A small network was shown many inputs. Here are its activations along a few directions, one row for each input.
In each table, some parts of the input vary, and every possible input appears once, in random order.
Descriptions start from the smaller parts, as in this example, which fits no table here: values(2) and (point or ring(9) or (line(6) and ring(8))).
Shared parts are said once, and a part with two or three values counts as separate values.
In the rows, 128 means zero.

Other details of the inputs shift rows strongly along three fixed directions, in all tables alike. That doesn't count.

Table:
row 1: [152 125 122 122  92 123 119 119  79 115 127]
row 2: [137 163 146 123 143 159  99 111 194  99 122]
row 3: [ 10  62 151  95 114 173  10 154 179 137 178]
row 4: [119 148 151  76 123 143 103 104 128  35 130]
row 5: [135 133 163 111 127 153 128 101 197 100 145]
row 6: [152 107 138 110 154 125 123 108  84 122 106]
row 7: [157  99 110 118 131 145 126 118  80 116 156]
row 8: [139 149 141 141 148 129 136 165 134 155 119]
row 9: [143 107 114 116 115 103 125  99  91 116 120]
row 10: [129 123 132 137 114 121 156 121 141 167 132]
row 11: [120 151 126 131 138 104 157 146 137 159 130]
row 12: [136 140 117 158 102 122 139 126 139 159 131]
row 13: [142 116 124 157 137 109 143 131 151 148 128]
row 14: [161 128 129 124 137 129 105 132  78 111 106]
row 15: [139 126 110  62 120 160 103  93 139  58 154]
row 16: [111 149 149 105 144 161 133  99 190 101 113]
row 17: [141 121 135 163 128 122 142 119 144 156 136]
row 18: [124 106 126 117 139 111 139 104  83 107 113]
row 19: [137 135 106 153 112 111 139 137 147 151 123]
row 20: [125 135 124 165 101 135 148 146 134 144 128]
row 21: [137 129 120 125 126 135 117 126  74 106  97]
row 22: [135 120 136 140 139 111 154 157 144 147 132]
row 23: [145 121 124 103 109 107 129 137  82 107 124]
row 24: [ 21  70 130 121 127 133  21 177 126 211 172]
row 25: [136 111 119 142 101 128 127 104  81 104 120]
row 26: [125 153 130 125 141 123 154 144 136 168 114]
row 27: [116 134  92 144 150 140 157 143 133 149 146]
row 28: [119 117 115 160 125 115 156 124 147 143 119]
row 29: [126 158 125 135 129 107 146 158 134 154 130]
row 30: [117 143 111 167 133 117 142 134 139 141 118]
row 31: [140 118 127  99 138 121 127 101  82 130 103]
row 32: [132 156 113 148 123 112 135 151 139 154 124]
row 33: [139 141 121 165 144 112 127 140 144 147 127]
row 34: [117 157 159  93 108 150 130 110 190 102 149]
row 35: [145 148 142 120 120 146 111 133 197  82 137]
row 36: [121 153 146  90 118 137 134 121 195  96 139]
row 37: [132 146  93 127 148 149 145 141 134 172 135]
row 38: [127 129 113 159 111 123 149 156 141 135 118]
row 39: [106 163 154  99 142 160 135 118 185  97 119]
row 40: [128 161 162 100 152 155 122 124 188 104 127]
row 41: [124 137 123 135 140 107 153 128 144 163 124]
row 42: [151 137 167  81 111 152 101 104 132  45 146]
row 43: [114 122 127 141 127 116 168 152 139 141 124]
row 44: [163 114 133 133 109 126 115 126  80 106 130]
row 45: [147 113 127 129 147 104 116 101  86 111 123]
row 46: [131 103 126 137 109 123 136  89  83 110 122]
row 47: [111 155 160 109 103 162 129 123 183  81 144]
row 48: [130 139 138 142 153 108 150 153 139 151 133]
row 49: [117 138 121 156 146 130 148 118 138 157 104]
row 50: [145 128 129 169 119 126 132 134 142 150 135]
row 51: [142 134 104 138 163 153 139 148 136 164 139]
row 52: [118 107 123 145 128 118 165 134 146 145 118]
row 53: [113 136 117 161 141 112 152 119 140 146 120]
row 54: [139 132 101 145 160 135 144 149 139 155 154]
row 55: [159 103 118 134 124 110 112 120  91 101 120]
row 56: [151 119 111 115 101 111 117 130  86 107 118]
row 57: [143 146 125 159 139 115 130 157 141 145 128]
row 58: [131 146 135 138 104 122 150 152 131 158 138]
row 59: [  4  53 180 133 100 131  39 176 121 196 155]
row 60: [154  88 131 114 135 109 133 115  94 109 121]
row 61: [149 138 117 112 121 126 110 125  76 120 103]
row 62: [150 127 136 116 139 107 120 139  77 102 128]
row 63: [131 133 123 151 110 118 148 110 141 165 133]
row 64: [130 114  97 108 148 155 130 117  73 117 126]
row 65: [125 125 108 166 117 119 148 139 144 137 117]
row 66: [157  94 100 112 140 134 125 128  87 108 148]
row 67: [133 147 141  74 130 147  90  64 136  71 115]
row 68: [124 180 150  92 128 154 117 129 185 105 125]
row 69: [147 105 134 115 150 107 126 110  87 112 121]
row 70: [120 120 102 148 125 155 160 137 131 153 155]
row 71: [115 165 136 123 133 164 112 103 190  91 113]
row 72: [107 140 130 142 143 113 163 147 135 145 124]
row 73: [119 147 116 160 128 120 142 152 136 139 119]
row 74: [130 153 109 154 128 108 134 132 142 155 123]
row 75: [ 43  34 187 105 108 122   9 158  69 162 157]
row 76: [126 140 140  95 120 138 134 104 201 101 133]
row 77: [146 133 113 118 126 122 108 106  79 122 102]
row 78: [121 130 126 146 118 119 159 164 135 136 124]
row 79: [141 129 134 144 130 114 144 170 141 142 133]
row 80: [136 124 116 117 130 100 120  93  84 119 120]
row 81: [131 131 132 112 132 130 130 134  71 106 104]
row 82: [146 111 100 106 115 142 130 110  77 124 152]
row 83: [152 116 131 124 151 122 113 100  83 121 107]
row 84: [117 113 134 150 118 130 165 123 138 153 126]
Description of these inputs: values(3) and line(4) and (point or ring(6)).
The inputs of row 71 and row 2 match in every part but the values(3) part. If row 4 is changed in the same way as row 71 into row 2, which row does it become?
Answer: row 62
The inputs of row 52 and row 60 match in every part but the values(3) part. If row 3 is changed in the same way as row 52 into row 60, which row does it become?
Answer: row 66
Which other rows does row 65 become when the values(3) part takes its other values? List them by row number.
Answer: row 19, row 55

Table:
row 85: [138 131 120 134 126 130 122 137 127 124 130]
row 86: [119 132 118 128 126 134 136 128 123 125 128]
row 87: [129 134 136 127 126 125 133 143 124 122 121]
row 88: [ 94 158 142 119 136 156 106 136 229 145 149]
row 89: [129 140 135 129 121 129 129 141 121 125 119]
row 90: [133 129 133 133 124 115 129 138 129 119 121]
row 91: [137 121 129 136 139 128 128 127 129 126 134]
row 92: [140 122 129 133 136 129 127 122 128 132 135]
row 93: [138 125 121 132 131 126 125 138 129 121 131]
row 94: [132 122 123 134 119 127 132 115 130 132 130]
row 95: [132 118 127 128 118 124 137 125 130 128 138]
row 96: [128 138 131 119 129 119 131 125 125 135 121]
row 97: [128 137 118 126 138 134 126 133 122 127 127]
row 98: [132 137 134 139 123 121 124 120 126 128 120]
row 99: [135 127 120 123 137 131 125 119 129 138 123]
row 100: [131 122 126 128 145 130 132 126 128 130 126]
row 101: [104 115 155  76 118 141  58  88 109  69 121]
row 102: [135 135 122 128 129 139 125 142 122 128 130]
row 103: [121 129 118 132 125 132 133 115 126 132 124]
row 104: [119 135 117 126 124 131 134 121 123 130 131]
row 105: [129 123 129 121 120 134 141 130 125 131 138]
row 106: [121 120 121 131 131 131 138 123 128 124 121]
row 107: [134 123 120 127 113 123 132 123 131 130 134]
row 108: [130 127 122 121 115 133 136 128 126 134 133]
row 109: [128 131 119 125 143 130 129 135 125 125 129]
row 110: [136 124 124 139 137 130 124 130 129 123 128]
row 111: [ 57  64 136 166 123 111  46 175  87 221 141]
row 112: [123 129 118 120 125 128 136 120 126 135 131]
row 113: [129 126 120 136 114 129 131 132 127 122 130]
row 114: [128 129 122 141 118 130 130 115 127 127 131]
row 115: [133 132 141 120 125 125 136 134 124 131 128]
row 116: [118 127 119 126 131 130 139 130 125 123 129]
row 117: [122 117 126 128 133 130 141 121 129 127 127]
row 118: [143 128 120 126 125 124 122 129 130 132 133]
row 119: [128 117 130 137 127 127 138 122 130 124 134]
row 120: [141 126 123 132 131 128 122 120 130 135 130]
row 121: [128 128 125 122 145 129 132 132 125 128 134]
row 122: [125 134 131 133 131 126 129 126 125 127 109]
row 123: [127 119 124 140 125 129 134 125 129 121 128]
row 124: [138 128 129 120 133 135 132 135 124 134 138]
row 125: [122 125 125 120 130 129 142 122 126 132 136]
row 126: [130 131 141 124 128 124 137 139 124 125 127]
row 127: [125 118 126 125 130 131 140 115 129 133 128]
row 128: [ 91 155 143 133 138 164 103 138 233 139 139]
row 129: [128 127 138 125 135 122 134 120 128 134 118]
row 130: [136 126 129 123 136 134 132 140 124 128 137]
row 131: [126 134 121 127 115 135 134 129 122 129 134]
row 132: [131 117 130 134 124 128 137 116 129 129 135]
row 133: [131 134 135 142 124 124 125 127 126 124 116]
row 134: [127 122 129 124 123 133 142 135 125 125 137]
row 135: [135 126 141 133 129 119 131 120 129 130 125]
row 136: [141 123 126 126 130 125 128 131 129 131 138]
row 137: [127 125 123 142 120 133 131 123 126 123 127]
row 138: [138 132 132 127 118 114 126 128 130 131 123]
row 139: [131 128 136 139 130 120 129 129 129 121 118]
row 140: [139 134 119 132 125 127 120 130 127 128 134]
row 141: [129 120 121 134 119 124 134 134 129 119 132]
row 142: [125 129 132 131 136 122 132 128 128 125 111]
row 143: [130 118 127 131 121 123 138 131 130 122 137]
row 144: [140 132 122 119 128 134 126 133 125 136 133]
row 145: [126 125 123 127 122 134 139 139 125 122 131]
row 146: [131 130 125 119 142 130 132 127 125 134 136]
row 147: [123 132 137 123 137 119 137 132 124 126 125]
row 148: [126 130 122 129 116 138 135 136 122 124 130]
row 149: [133 135 132 135 118 119 125 136 127 121 119]
row 150: [136 127 138 127 123 115 132 130 129 129 128]
row 151: [137 130 123 140 132 134 121 127 126 125 127]
row 152: [133 138 131 133 117 116 124 129 127 126 123]
row 153: [139 122 127 130 133 125 129 135 129 124 137]
row 154: [123 144 129 126 129 121 128 126 122 131 121]
row 155: [100 112 157  70 123 138  62 103 108  59 127]
row 156: [134 126 138 131 126 114 133 134 129 122 127]
row 157: [131 133 118 130 137 133 123 120 126 134 123]
row 158: [136 139 121 126 128 136 125 135 122 132 134]
row 159: [121 126 119 133 126 135 135 121 126 126 120]
row 160: [135 129 123 126 134 135 129 144 124 125 131]
row 161: [126 133 137 120 134 120 136 126 125 132 126]
row 162: [129 129 119 135 113 126 130 125 127 126 134]
row 163: [123 141 130 128 131 124 130 133 122 126 117]
row 164: [130 143 134 127 120 126 128 134 121 130 123]
row 165: [134 123 126 124 142 132 130 120 128 135 128]
row 166: [126 123 119 125 125 130 135 113 130 135 123]
row 167: [130 131 131 124 130 121 129 118 129 136 113]
row 168: [132 125 141 136 131 118 132 125 128 124 124]
row 169: [119 123 125 123 133 128 142 128 125 126 135]
row 170: [134 136 135 120 120 124 130 133 125 134 123]
row 171: [129 140 117 125 137 131 125 127 122 133 131]
row 172: [126 126 138 128 138 121 135 125 128 127 117]
row 173: [130 125 121 130 143 132 127 129 128 126 121]
row 174: [136 130 135 133 123 118 125 119 130 133 120]
Describe the family of inputs behind these rows.
Answer: values(3) and ring(5) and ring(6)
The inputs of row 170 and row 144 match in every part but the values(3) part. If row 164 is changed in the same way as row 170 into row 144, which row does it become?
Answer: row 158
The inputs of row 100 and row 172 match in every part but the values(3) part. If row 118 is changed in the same way as row 100 into row 172, which row does it become?
Answer: row 138
Which other rows does row 168 become when the ring(6) part takes its other values? List them by row number.
Answer: row 98, row 133, row 135, row 139, row 174
Which other rows does row 125 become when the ring(5) part takes its other values? List them by row number.
Answer: row 95, row 105, row 127, row 132
A walk changes only the ring(6) part. It starts at row 95 and steps to row 107. List the rest of the walk in order.
Answer: row 162, row 113, row 141, row 143
Which other rows does row 166 become when the values(3) part takes its other values? List them by row number.
Answer: row 99, row 167
